A small network was shown many inputs. Here are its activations along a few directions, one row for each input.
In each table, some parts of the input vary, and every possible input appears once, in random order.
Descriptions start from the smaller parts, as in this example, which fits no table here: values(3) and (point or ring(9) or (line(4) and ring(8))).
Shared parts are said once, and a part with two or three values counts as separate values.

Other details of the inputs vary at random and push rows far along three fixed directions, the same in every table; ignore that.

Table:
r1: [  1  -8  -3 -16  -1  12  32 -31 -18   7 -17 -29]
r2: [-30  44   3  -3  18  -5  28 -11  31  25  30   7]
r3: [ 19   3   7  22  -9 -11 -58  41  -8  16   0   3]
r4: [-44   5 -49  14  10 -36  32  11  22  10 -22  25]
r5: [-20   8   3   2   9 -36  17   3  18  12  -2  37]
r6: [ 14   7  11  17  -9 -11 -62  35 -14  10  -3   5]
r7: [-24 -26 -21  -3  11 -50  -3  16  -3   6 -13   5]
r8: [ -7  16 -36 -32   5  37  37 -14   1 -30  -3  16]
r9: [ -1 -22   5   1  -9  28  29 -38 -34   0 -12 -29]
r10: [-24 -15 -31  -2   8  -5  49 -11  -4 -18 -41 -14]
r11: [ -7 -22  17 -17  -7  14  45 -31 -19 -12  -9 -31]
r12: [ 14 -25  21  -1 -12  14 -13 -12 -32 -10 -11 -33]
r13: [ -8  45   2   6  17  36  24 -19  10 -17 -10 -24]
r14: [  4 -19  -9  21  -6  -9 -27  20 -17  13 -12   2]
r15: [ -8  36   0  -1  29  30  20 -21  -8  -2  -8 -24]
r16: [ -2 -28 -66  -7   4 -35  12  23  18 -28  -1  30]
r17: [-18 -30 -24   0   6 -50   0  22   0  16 -10   4]
r18: [ -7  83  13  14  12  27 -13   1  25  -1  13   0]
r19: [ 35 -28  50  22 -29  37 -24 -15 -12  -4   2  -9]
r20: [ 23  74 -16  -8  29  34 -17  -8  20  -5  50  14]
r21: [-30  11   1  -9   0 -40  15   9  10  15  10  19]
r22: [ 34 -21  52  10 -19  30 -21 -11 -10 -15  -4 -15]
r23: [ 18   0   3  20   0 -11 -55  42  -1  13   0  -3]
r24: [  3  67   0 -32  17  36 -21 -14   7   2  50  23]
r25: [ 13 -25  24   2 -17  14 -14 -13 -37 -12 -11 -29]
r26: [ 12   6  10  19  -4 -12 -60  35 -11   7  -3   4]
r27: [ 14 -39  33   8 -34  22  -3 -14 -23  -3   5 -24]
r28: [  9  -2   1  32 -13  -3 -53  37  18  -1  -3   3]
r29: [  5 -48   9 -16 -23  -1  28 -14 -14   0 -16 -27]
r30: [ 13   7   5  27 -21  -9 -50  43  11  -1  -5   5]
r31: [  2 -51  -3   4  -9   6  12 -17 -30  -2 -18 -28]
r32: [  1  64  37   5  21  18  -3 -14  36   8  25  12]
r33: [ -3 -23  17 -11 -15  16  50 -28 -20  -4  -5 -29]
r34: [-25  18 -28   2  28 -32   2  20   5  15 -12  12]
r35: [-34 -13 -29  -4  25 -56  53   6  33  19 -13  34]
r36: [-26  18 -10  -5   9 -37   0   6  -2  17   0  15]
r37: [ 19 -37 -33 -10  -1 -24 -25   8  -6 -16  21  15]
r38: [-23 -57 -45 -38  -4 -49   8  23  -1  -7   9  43]
r39: [ 32 -34  32   0 -22  19  -3 -14  -5  -3 -14 -13]
r40: [  2 -18   2   6 -13 -23 -22  17 -13  13  -2  -2]
r41: [  4 -41 -41 -13  12 -39  12   3  22 -13  11  43]
r42: [-25  47   5 -10  19 -10  33  -4  32  21  27   3]
r43: [-9 72 37 -5 15 15 -7 -6 29 12 40 -4]
r44: [ 11 -29  36  -3 -25  13  -1 -11 -25 -13  -1 -25]
r45: [  4  82   9   6   7  30 -13   1  35  10   9  -4]
r46: [ 19 -12  29  18 -17 -18 -35  25  14  11   8  22]
r47: [ 35  -8  26  22 -25  40 -37  11  -8 -21 -13 -36]
r48: [  3  16  -5 -36  15  37  33 -34   6 -15  19  28]
r49: [  9  19 -10 -28  13  29  34 -40   9 -20  40  -4]
r50: [-15 -18 -18  -1  -7  16  55 -26 -23 -24 -44 -23]
r51: [ 13  -8  33  16 -13 -18 -38  19  10   2   5  24]
r52: [-17 -31 -11  12   7 -37  16   6  21  14  -8  28]
r53: [  3 -19  -8   6   7  36  28 -27 -30  -3 -24 -34]
r54: [ -5  11 -39 -37  20  32  36 -20 -18 -13   2  13]
r55: [ 22   0   3  12  -8 -11 -61  38   0  19  -6   0]
Description of these inputs: line(5) and (values(2) or ring(9)).
Question: Changing only the line(5) part turns r24 into r38. The same change can be made to r40. Which row results?
Answer: r33
Question: Changing only the line(5) part turns r47 into r35. The same change can be made to r18. Which row results?
Answer: r51
Question: Change only the ring(9) part in r36. List by row number the other rows that result.
Answer: r1, r7, r9, r12, r17, r25, r31, r40
Question: List by row number the other rows that have the line(5) part in common with r55.
Answer: r3, r6, r14, r15, r20, r23, r26, r34, r53, r54
Question: Change only the values(2) part in r24. List by row number the other rows that result.
Answer: r37

Table:
r56: [-10  -6 -16 -15  11  13  50 -28  -5 -18  -8 -17]
r57: [ 35 -74   0  -1 -32  23 -26  -1 -48 -23 -21 -16]
r58: [-33  -7 -27 -17  18 -15  69 -20   9  -9 -19  13]
r59: [-36 -15 -36 -31  17 -18  73 -27  -7   5  -2   2]
r60: [-10  -7 -15  -2  11 -48 -13  26  22  17   3  45]
r61: [  9 -47  29  28 -31 -37 -66  50   3  12 -22   8]
r62: [-11 -28 -15 -13   3   8  61 -34  -9 -25 -21 -15]
r63: [ 32 -74  20  -4 -37  14 -14  -7 -35 -19  -3 -29]
r64: [-37 -10 -25 -17   9 -19  73 -19  11  -5 -17  14]
r65: [-11 -26 -33 -19  13   8  58 -28 -21 -19 -27 -19]
r66: [-14 -33 -20 -23  -3  14  64 -30 -23 -21 -20 -27]
r67: [  8  23  19  -8  -9   9 -30   4  -2   7  30   7]
r68: [  0  33  -2  -2  11  43  34 -26   9 -12  -1   2]
r69: [  7  39   2  -7  18  37  24 -30   5 -12   9 -16]
r70: [ 31 -66  12  -2 -36  21 -28   5 -44 -36 -22 -28]
r71: [-36  22 -15  10  28 -31  34  -5  11  25  -4   3]
r72: [ -5 -10 -20   7   2 -43 -34  41  26  17   9  52]
r73: [ 11  60   7   7  11  43  -1 -16  23  -8  21   2]
r74: [-15  -3 -20   4  -2 -57 -30  46  30  10  17  32]
r75: [ 41 -68  27  23 -42  19 -29   9 -37 -14 -30 -49]
r76: [ 25  67  32   7   9  46 -22 -15  19  -8  28  -7]
r77: [-54   6 -63 -25  35 -48  65   0  18   4 -10  24]
r78: [-16  -1  -5  17  -3 -59 -61  58  17  29  -2  16]
r79: [  8  83  31   6  11  57   4 -21   7  14  17 -33]
r80: [ 11  53  19  -4  17  27   3 -25  17   6  26   3]
r81: [ 37 -59  43  24 -41  19 -53  11 -33 -11 -23 -48]
r82: [ -2  -7 -21   3  10 -57 -42  40  22  19  16  39]
r83: [ 14  72  68  22   6  57 -15 -21   7  14  19 -19]
r84: [ -7  -7 -16  -1   6 -55 -40  41  23  17  23  36]
r85: [-59  16 -56  -7  28 -52  67   1   9  23 -32  18]
r86: [ 42 -56  33   3 -32  21 -34  -3 -26 -21   1 -21]
r87: [  9  33  36  17 -13  11 -58  17  -6  12   3 -14]
r88: [ -8  -4 -26  -7  14 -46 -24  29  12  17  11  31]
r89: [ -4 -49  -4 -19  -3   6  53 -31 -20 -14 -21  -7]
r90: [ 43 -78  10   9 -34  23 -23  -5 -32 -25 -16 -18]
r91: [-34  30 -11   4  27 -21  28  -3   3  26  -3  -1]
r92: [-18   4   4  22  -1 -48 -31  33  26  23  -6  15]
r93: [ 30 -67 -11   5 -27  20 -23  10 -32 -29 -23 -22]
r94: [-20   9  -1  18   5 -44 -32  32  -3  25  -5  17]
r95: [  7  61  21  -1  16  34   2 -14  21  -3  16   7]
r96: [ 20  27  32  27 -15  10 -37  16  14  11   6 -11]
r97: [-13 -37 -11 -20  -4   5  72 -44 -15 -11 -12 -14]
r98: [-11 -33   8  10   2  11  63 -43 -28  -5 -35 -36]
r99: [ 18  19   2   1   1  17 -41  12   5   7  25  10]
r100: [  3  47  15 -20  13  43  16 -35  -9  -2  23  -9]
r101: [  8  76   5  -3  14  60  -1 -22   6  -9  20  -4]
r102: [ -9 -42 -43  -6   5   3  51 -19 -13 -21 -28  -9]
r103: [ 18 -53  -6  -7 -14  -8 -17   4 -33 -10 -16  -1]
r104: [ 11  24  22   7 -13   5 -27  11  21  -4  24   5]
r105: [-13  -6  -2   0  -6 -53 -28  37  29  21  20  46]
r106: [ 19  72  23  -3  10  51 -24 -14   3  -8  24  -8]
r107: [-15  -5 -24 -12  12 -45 -17  28  12  15  16  29]
r108: [  7  83  45  13   7  54   8 -21  21  15  12 -16]
r109: [ 22  15   6   7  -1  17 -40   9   9   5  26  10]
r110: [-24   2 -25  -7  -1 -46 -12  33  13   5   5  30]
Question: Changing only one part turns r57 into r109. The same change can be made to r110. Which row results?
Answer: r74
Question: Describe the family of inputs behind these rows.
Answer: line(5) and (values(3) or (values(2) and line(4)))
Question: Change only the line(5) part in r91. List by row number the other rows that result.
Answer: r71, r83, r94, r98
Question: Change only the line(4) part in r57. List by row number the other rows that result.
Answer: r67, r100, r103
Question: List by row number the other rows that have the line(5) part in common with r61.
Answer: r58, r60, r64, r68, r72, r83, r89, r95, r105, r108
Question: Change only the values(3) part in r79. List by row number the other rows that result.
Answer: r78, r91
